Here are a small network's activations along a few directions, averaged over the inputs that share one value of a field.
Values that are neighbours, or in one group, have similar rows; names and order tell nothing.
In the rows, 500 means zero.
Strong random noise was added to every row along 2 fixed directions; ignore it. To show where, here is one row again and again, with new noise each time:
[539 534 502 518 547 502 495 568 519 527 419 485 580 502 463 521]
[546 615 601 397 500 533 446 544 417 636 549 444 692 544 698 679]
[646 564 365 536 570 457 430 593 589 488 376 511 658 531 265 392]
[545 556 523 488 536 509 480 563 495 554 451 475 612 514 517 557]


Field T:
t2: [517 451 363 484 538 509 494 387 483 377 549 560 558 595 390 434]
t10: [421 578 591 535 439 541 581 490 538 500 520 519 388 364 579 504]
t8: [570 529 437 391 384 490 422 426 457 524 655 545 488 564 517 451]
t1: [369 279 528 526 513 555 568 468 439 457 506 513 378 515 596 601]
t3: [552 519 468 467 468 560 459 456 556 395 463 486 398 487 366 336]
t12: [543 573 521 485 465 417 426 581 581 543 529 443 483 447 503 466]
t5: [378 412 504 572 519 425 559 491 434 538 488 520 455 487 567 567]
t11: [584 707 416 370 398 435 400 442 366 589 679 579 850 619 583 613]
t4: [406 483 678 514 555 507 584 513 452 551 454 454 445 453 665 644]
t7: [514 432 568 460 500 569 469 523 510 493 528 385 349 489 556 458]
t9: [599 631 452 470 550 474 505 466 500 476 479 524 692 491 381 463]
t6: [609 450 349 499 451 467 352 496 580 538 587 520 519 600 423 374]
T is arranged as a network in which each value has 3 neighbours.
Question: List every value one step from t2, in the order listed.
Answer: t8, t1, t11
Question: List every value one step from t10, in the order listed.
Answer: t3, t12, t9
A value of T combines one of 2 hidden first parts with one of 6 second parts; all combinations occur once.
Question: Changing only the second part turns t9 into t2. t4 has the same second part as t9; what does that change turn t4 into?
Answer: t1
Question: Changing only the second part turns t10 into t3. t12 has the same second part as t10; what does that change turn t12 into?
Answer: t7

Field V:
v6: [442 499 388 557 341 543 449 370 610 508 695 548 282 509 548 346]
v5: [558 465 364 381 437 650 540 294 362 472 594 717 534 650 413 387]
v7: [738 637 541 578 572 406 360 742 637 687 431 385 618 482 470 478]
v11: [661 591 511 414 704 420 466 643 513 455 333 407 923 610 405 593]
v1: [460 268 451 403 562 507 505 393 290 478 503 554 482 691 516 592]
v12: [563 334 439 444 414 461 339 527 522 601 653 489 401 612 596 516]
v2: [315 330 448 664 528 397 616 533 378 559 417 584 590 458 543 633]
v10: [493 425 418 644 556 623 567 483 790 206 269 456  49 315  47  90]
v8: [634 497 537 367 532 540 323 530 622 499 573 265 514 582 628 431]
v4: [519 739 263 517 413 377 424 449 396 546 581 670 818 544 282 590]
v3: [692 707 373 604 529 384 447 640 745 468 370 514 559 298 149 232]
v9: [622 767 456 438 520 421 501 537 499 355 405 545 829 468 313 406]
V is arranged as a network in which each value has 3 neighbours.
Question: List every value one step from v8, in the order listed.
Answer: v7, v12, v10
Question: List every value one step from v9, in the order listed.
Answer: v11, v4, v3
A value of V combines one of 2 hidden first parts with one of 6 second parts; all combinations occur once.
Question: Changing only the second part turns v4 into v10. v2 has the same second part as v4; what does that change turn v2 into?
Answer: v8
Question: Changing only the second part turns v6 into v9. v12 has the same second part as v6; what does that change turn v12 into?
Answer: v11
